Each row below holds a small network's activations on one input, seen along a few directions.
Each table varies a few parts of the input and shows all the possible inputs, shuffled.
Descriptions start from the smaller parts, as in this example, which fits no table here: one of 3 separate values, together with either a single point or one of 11 places along a line or (one of 4 places along a line, together with one of 5 places around a ring).
Shared parts are said once, and a part with two or three values counts as separate values.
In the rows, 128 means zero.

Other details of the inputs shift rows strongly along two fixed directions, in all tables alike. That doesn't count.

A family of inputs:
R1: [132 149  97 165 143 120 142 124 135 144  97 152 115 127 125]
R2: [130 100 106 138 114 110 111 129 127 121 138 135 122 155 128]
R3: [102 129 204 148 131 188 122 110 169 161 159 112  96 123 157]
R4: [110 173  97 120 185  62 166 107 117  89  62 144 144  96 136]
R5: [139 105 141 157 119 139 101 128 107 144 147 136 103 147 131]
R6: [127 122 145 177 117 165 130 136 140 158 139 131 119 127 125]
R7: [135  97 146 143 109 130 105 136 128 144 169 119 114 157 133]
R8: [140 128 111 137 102 149 132 155 153 137 125 115 152 140 113]
R9: [142 120 149 112 103 207 116 176 144 160 135 107 151 118 113]
R10: [140 191 110 119 101 120 153  74 108 118 169 142 106  99 104]
R11: [ 97 128 175 167 116 148 122  98 191 148 178 113 112 151 153]
R12: [139 147 125 173 133 136 127 131 132 145 123 140 119 130 130]
R13: [130  99 139  73 124 127 131 146  97 107  96 102 164 116 110]
R14: [115 169  71 151 172  34 172 106 139 104 100 155 137 121 137]
R15: [135 138 142 160 115 142 128 140 153 152 154 118 129 140 132]
R16: [138 133 125 104 131 147 151 165 122 121  94 109 165 104 114]
R17: [136 153  99  92 148 127 145 157 127 114  81 129 162 105 119]
R18: [131  98 114 159 129 118 121 130 101 133 126 147 110 136 124]
R19: [112 126 186 166 126 189 118 118 165 168 159 121  90 127 150]
R20: [115  99 161 117 129 148 103 118 126 112 138 122 110 135 146]
R21: [109 135 117 156 164  38 128  83 129 110 150 152  97 151 163]
R22: [100 164 108 202 173  61 152  86 150 127 140 171  86 127 163]
R23: [149 135  87  86 158  73 133 145  79  85  76 138 145 117 128]
R24: [128 153 117  87 145 120 154 134 129 115  63 114 163 107 116]
R25: [111  86 187 155 114 181  84 114 140 141 177 125  81 145 156]
R26: [163 175  81  91  91 119 166 123  81  98 142 125 158  89  66]
R27: [112  98 167 126 139 136 118 122 113 122 146 125 108 122 148]
R28: [160 121 153  77  96 200 130 195 125 139 109  75 188 115 100]
R29: [137 220  47 129 139  46 162  56  95  61 125 176 107  99 109]
R30: [116 118 129 149 155 106 115 104 117 130 129 158  77 131 159]
R31: [137 134 111 132 114 145 134 157 152 151 134 125 150 134 114]
R32: [147  68 139 102  74 176 109 172 130 163 149  96 146 156 101]
R33: [169 172 130  98  74 160 135 119  99 117 180 106 145 106  78]
R34: [137 139  92  99 119 116 149 160 151 133 110 115 181 131 105]
R35: [ 97 127 152 143 171  94 120  80 124 119 135 157  69 128 174]
R36: [139 109  86 133 132 114 114 141 102 131 109 156 124 138 118]
R37: [114 121 174 191 108 192 105 112 166 162 163 129  94 143 142]
R38: [127 124 173 139 101 160 128 139 169 158 170  90 146 145 130]
R39: [121 101 118 121 116  98 119 118 137 115 143 122 135 156 130]
R40: [117 143 131 110 172  66 128  96  99  90  98 139 119 120 149]
R41: [112 152 113 145 145  87 154 106 166 138 124 134 127 136 138]
R42: [135 157 131 156 149 131 130 133 132 131 120 136 116 116 145]
R43: [130 152  83 148 143  90 152 129 146 136 104 146 128 133 127]
R44: [151  92 107 104 117 137 124 172  89 120 107 121 148 120 109]
R45: [112 105 168  84 129 146 111 123 122 124 130 112 135 125 132]
R46: [131  96 114  92 110 115 121 146 131 132 141 115 156 148 116]
R47: [123 111 134 132 139 133 103 127 115 131 145 149  99 128 148]
R48: [111 204 128 146 130 107 137  42 124 114 204 168  74 102 130]
R49: [129  94 130 158 112 148  96 121 121 134 138 140 102 152 128]
R50: [165 103  49  76 109 102 131 188  97 117  89 128 182 139  85]
R51: [ 92  95 220 120 126 166 103  90 144 148 163 107  93 135 155]
R52: [144 155 115  77 138 121 149 156 114 106  64 101 185 107 109]
R53: [103 144 174 125 135 156 127 104 155 121 119 110 132 119 144]
R54: [133 120  98  66 141  93 131 132  97  78  61 122 163 122 114]
R55: [135  94 126 143 114 145 111 132 115 152 127 137 106 146 120]
R56: [116 144 145 132 139 149 131 124 148 117 114 124 128 117 145]
R57: [124 131 162  78 117 183 130 154 143 137 110  92 175 112 112]
R58: [152  78 144  46  89 195 107 195 106 133 119  89 179 125  98]
R59: [120 150 124 163 145 136 127 118 145 122 117 143 108 120 148]
R60: [123 142 127 161 150 132 142 133 133 131 120 138 117 109 140]
R61: [149  91  86 111 109 107 133 168 102 124 116 122 157 140 101]
R62: [127  91 131 106 107 119 125 133 137 143 143 109 138 154 120]
R63: [ 95 112 139 162 150  66 130  84 137 124 170 144  95 146 160]
R64: [138 145  97 149 133 136 132 143 132 142 106 150 135 124 117]
R65: [136 117 131 139 144 114 108 130 102 119 132 140 102 131 148]
Description of these inputs: one of 5 separate values, together with either a single point or (one of 2 separate values, together with one of 6 places along a line).
Changing only the choice among 5 separate values turns R54 into R13. The same change can be made to R59. Which row results?
> R60
Changing only the choice among 5 separate values turns R11 into R38. The same change can be made to R49. Which row results?
> R5
Change only the choice among 2 separate values in R28. List by row number the other rows that result.
> R23
Start at R24 and move only the place on the line of 6, one step at a time. The first step leads to R3. Which rows follow, in order?
> R19, R1, R43, R41
Which other rows agree with R47 in the choice among 5 separate values? List them by row number.
> R9, R17, R31, R34, R36, R45, R46, R48, R50, R57, R58, R64
Change only the place on the line of 6 in R14. List by row number the other rows that result.
> R4, R6, R16, R22, R60
Change only the choice among 5 separate values in R21. List by row number the other rows that result.
> R39, R46, R62, R63
Change only the choice among 5 separate values in R26. List by row number the other rows that result.
> R10, R29, R33, R48

A family of inputs:
R66: [137  75 165 127 101 185 103 167 123 154 165 106 117 137 121]
R67: [116 125 148 134 113 139 105 102 140 140 183 139 106 142 140]
R68: [130  99 170 131 115 159 110 148 136 136 129 102 142 150 140]
R69: [119 173 128 149 157  84 139  77 124  97 140 144  92 121 148]
R70: [104 139 120 150 182  55 140 104 132 125 103 152 109 134 158]
R71: [129 103 136 103 129 144 106 149 153 145 119 108 140 138 134]
R72: [101 128 168 134 143 124 139 105 140 130 138 122 126 119 146]
R73: [127 127  62 135 169  25 154 118 111 100  94 159 121 128 131]
R74: [105 141 106 157 175  71 130  91 127 111  78 167  97 138 158]
R75: [140 179  78 118 169  67 157 111  90  94  92 164 118  96 135]
R76: [120 113 123 162 141  89 119 114 126 110 139 143  97 143 151]
R77: [108 132 182 184 113 166 130 108 172 175 190 117 107 135 143]
R78: [150 119 158 147  88 196 123 157 161 153 159  95 148 138 105]
R79: [136  94  97 118 116 124 126 141 116 122 102 131 128 142 108]
R80: [109 132 141 151 128 101 125  94 120 140 172 135 108 132 138]
R81: [169 149  58  64 120  88 169 156  91 101  71 108 192 105  80]
R82: [132 135 152  93  99 171 124 131 142 137 158 104 137 126 120]
R83: [115 148 131 130 169 117 131 122 115 116 111 140 116 100 148]
R84: [110 112 172 153 108 163 102  85 138 150 184 137  82 143 129]
R85: [153 118  99  97 140 131 128 185  92 127  68 124 165 126 118]
R86: [138 145 104 128 111 151 131 149 154 147 128 124 150 127 118]
R87: [126 139 124 149 145 104 119 104 103 125 156 156  94 121 137]
R88: [146 138  97  86 131 111 148 160 107  84  71 113 185 111 109]
R89: [168 124  88  80  84 132 130 184  83 104 105 112 187 136  77]
R90: [ 86 145 159 137 159 122 125  92 156 119 147 143 103 123 166]
R91: [125 116 141 102 120 158 126 129 135 121  98 115 143 113 110]
R92: [114 138 146 175 112 169 123 108 159 158 148 131 104 132 132]
R93: [127 151 124 121 123 129 138 100 122 114 116 135 115 120 120]
R94: [122  90 146 128 105 151 108 137 146 141 158 127 118 150 143]
R95: [177 112 117  98  77 211 133 213 123 163 118  87 191 114  76]
Changing only one part turns R89 into R67. The same change can be made to R88. Which row results?
> R90
Describe the family of inputs behind these rows.
> one of 5 separate values, together with either a single point or one of 5 places around a ring
Start at R85 and move only the place on the ring of 5, one step at a time. The first step leads to R83. Which rows follow, in order?
> R75, R87, R66
Which other rows agree with R81 in the choice among 5 separate values? List them by row number.
> R70, R72, R73, R77, R80
